Each row below holds a small network's activations on one input, seen along a few directions.
Each table varies a few parts of the input and shows all the possible inputs, shuffled.
A made-up example of a description, with smaller parts first: values(3) and (point or ring(9) or (line(4) and ring(8))).
Shared parts are said once, and a part with two or three values counts as separate values.
In the rows, zero is written as 128.

Other details of the inputs shift rows strongly along two fixed directions, in all tables alike. That doesn't count.

Rows:
row 1: 128	130	137	130	139	130	127	122	136	117	133
row 2: 118	123	130	132	122	123	142	122	114	126	127
row 3: 120	115	115	128	125	121	151	126	116	124	135
row 4: 125	114	113	124	126	130	153	122	116	114	151
row 5: 119	129	136	123	127	133	134	128	129	139	132
row 6: 129	128	140	130	135	127	120	124	137	123	129
row 7: 116	111	114	129	117	123	154	126	105	128	138
row 8: 122	136	156	131	142	127	104	129	142	140	110
row 9: 117	131	136	127	129	127	127	130	136	141	125
row 10: 117	114	125	122	121	131	150	127	107	131	142
row 11: 125	109	112	134	112	132	146	130	119	104	129
row 12: 126	137	149	135	145	123	110	127	148	130	108
row 13: 233	191	55	102	105	126	57	153	61	173	127
row 14: 123	120	117	123	119	127	151	123	125	122	148
row 15: 121	132	130	130	132	123	133	128	142	132	123
row 16: 126	131	130	126	136	132	129	124	146	123	137
row 17: 134	139	166	145	150	136	76	136	177	118	86
row 18: 121	105	105	122	112	125	167	121	101	115	158
row 19: 121	129	146	126	132	132	127	126	124	133	126
row 20: 115	122	118	129	115	124	152	125	118	131	135
row 21: 131	141	158	141	147	137	77	139	188	124	89
Description of these inputs: values(3) and (point or line(6)).
Question: The inputs of row 4 and row 1 match in every part but the values(3) part. If row 10 is changed in the same way as row 4 into row 1, which row does it become?
Answer: row 19
Question: List by row number the other rows that have the values(3) part in common with row 21.
Answer: row 5, row 9, row 14, row 15, row 16, row 20

Rows:
row 22: 185	171	92	128	114	130	79	140	122	137	112
row 23: 94	97	107	136	96	117	209	114	94	105	147
row 24: 96	112	162	132	143	128	116	131	160	144	112
row 25: 194	160	90	119	125	133	76	147	127	127	121
row 26: 111	113	143	142	144	135	120	132	184	108	112
row 27: 114	110	150	139	155	136	115	128	174	103	119
row 28: 103	119	175	135	149	136	118	126	149	130	112
row 29: 98	130	158	129	152	126	127	124	174	147	124
row 30: 178	167	108	119	129	132	78	141	99	153	113
row 31: 96	112	164	132	148	125	115	133	157	142	115
row 32: 170	151	55	99	85	120	167	124	50	148	176
row 33: 96	100	119	115	114	124	207	106	89	121	183
row 34: 100	109	171	131	152	131	112	127	151	140	121
row 35: 185	167	105	123	129	123	79	136	104	142	112
row 36: 105	122	164	140	140	124	122	124	162	122	102
row 37: 106	122	166	141	145	122	121	126	160	121	105
row 38: 97	123	161	140	141	131	123	131	160	136	101
row 39: 179	177	106	107	133	124	83	138	118	165	133
row 40: 100	128	165	126	162	127	122	119	164	141	131
row 41: 88	84	110	124	109	121	198	116	81	120	165
row 42: 109	119	173	140	150	127	119	121	154	120	110
row 43: 197	156	97	118	129	138	74	141	121	126	127
row 44: 99	95	108	135	104	127	200	110	94	89	161
row 45: 98	97	107	133	92	126	203	112	100	92	156
row 46: 99	97	109	134	96	124	202	114	98	90	159
row 47: 169	143	56	108	73	125	166	132	35	136	155
row 48: 178	169	108	117	121	129	80	146	103	154	111
row 49: 94	113	156	136	144	127	117	133	163	146	110
row 50: 113	112	149	138	143	136	118	131	181	106	114
row 51: 191	167	107	123	122	135	75	135	111	131	123
Question: What is each input in this table made of?
Answer: line(5) and line(6)
Question: The inputs of row 30 and row 48 match in every part but the line(5) part. If row 40 is changed in the same way as row 30 into row 48, which row does it become?
Answer: row 39
Question: Which other rows does row 34 become when the line(6) part takes its other values? List them by row number.
Answer: row 28, row 33, row 42, row 43, row 51
Question: Which other rows does row 45 become when the line(6) part takes its other values? List them by row number.
Answer: row 24, row 32, row 36, row 47, row 50

Rows:
row 52: 93	103	125	131	113	127	193	110	121	100	156
row 53: 105	108	141	133	139	132	127	130	147	125	121
row 54: 176	152	109	123	131	132	67	147	133	145	103
row 55: 87	101	133	136	118	123	170	124	141	120	130
row 56: 109	121	149	142	130	128	131	123	146	113	111
row 57: 183	166	90	122	118	127	90	141	123	141	123
row 58: 179	153	111	125	136	134	71	144	140	132	111
row 59: 100	125	154	132	133	125	137	127	138	140	117
row 60: 167	152	73	113	98	124	127	138	88	150	139
row 61: 111	113	159	133	141	131	127	123	135	122	124
row 62: 116	114	152	129	145	134	128	121	147	113	135
row 63: 117	117	143	138	136	131	131	126	155	99	123
row 64: 162	151	114	117	123	127	96	138	93	155	126
row 65: 177	159	115	129	125	130	78	140	121	131	103
row 66: 104	114	135	137	128	128	133	129	155	124	115
row 67: 111	128	149	129	141	130	136	119	155	122	131
row 68: 168	154	125	118	142	133	83	131	129	140	131
row 69: 174	158	109	128	120	128	79	145	113	142	101
row 70: 163	151	80	117	92	122	137	134	69	145	136
row 71: 105	112	153	139	137	131	127	129	134	123	113
row 72: 143	126	69	109	92	121	197	112	55	118	182
row 73: 175	157	118	125	145	137	62	143	145	139	112
row 74: 109	122	141	133	137	130	134	126	162	126	128
row 75: 104	111	158	132	138	129	126	128	132	131	119
row 76: 103	119	146	142	127	127	131	128	143	123	107
row 77: 119	114	146	137	138	133	130	125	151	98	124
row 78: 105	107	146	127	140	131	127	130	145	132	127
row 79: 107	126	153	136	133	128	135	121	144	125	117
row 80: 173	158	126	128	137	134	71	138	121	136	106
row 81: 114	112	137	137	135	131	131	130	160	110	122
row 82: 101	116	147	124	143	125	131	127	146	143	132
row 83: 108	124	143	129	141	130	136	125	160	131	131
row 84: 168	153	114	117	139	133	82	138	129	150	132
row 85: 154	133	60	108	79	117	196	117	26	129	177
row 86: 156	137	83	111	99	120	161	120	52	135	163
row 87: 100	121	143	127	135	127	138	129	151	141	125
row 88: 80	92	129	125	111	118	203	113	87	123	160
row 89: 182	168	101	123	120	127	90	135	123	130	121
row 90: 109	125	152	141	130	125	134	123	146	118	112
row 91: 176	160	125	126	144	137	66	138	139	128	114
row 92: 108	110	150	140	132	130	129	130	136	118	108
row 93: 176	155	99	122	123	129	76	147	128	144	107
row 94: 102	112	148	126	142	130	126	129	146	140	131
row 95: 91	96	124	124	124	124	189	113	118	118	167
row 96: 114	123	143	139	134	130	130	123	158	103	122
row 97: 92	95	124	123	120	123	202	104	104	106	173
row 98: 114	113	153	141	135	131	129	126	140	108	112
row 99: 99	121	144	125	140	125	138	128	146	144	129
row 100: 103	123	150	141	127	124	134	128	143	129	107
row 101: 146	126	46	105	65	114	215	121	5	134	184
row 102: 107	124	146	127	146	128	135	124	156	135	135
row 103: 112	110	145	129	144	134	128	126	151	122	135
row 104: 110	117	135	138	132	130	133	127	161	113	124
row 105: 106	127	155	132	137	127	137	121	142	130	120
row 106: 166	153	122	120	131	129	91	132	105	147	126
Question: What is each input in this table made of?
Answer: ring(5) and ring(11)
Question: The inputs of row 102 and row 72 match in every part but the ring(5) part. If row 83 is changed in the same way as row 102 into row 72, which row does it become?
Answer: row 67
Question: The inputs of row 55 and row 89 match in every part but the ring(5) part. If row 54 is changed in the same way as row 55 into row 89, which row does it become?
Answer: row 77
Question: Which other rows does row 86 become when the ring(11) part takes its other values? List them by row number.
Answer: row 56, row 61, row 65, row 79, row 80, row 85, row 90, row 98, row 105, row 106
Question: Start at row 93 and move only the ring(5) part, one step at a time. The first step leads to row 69. Which rows follow, in order?
Answer: row 65, row 63, row 81
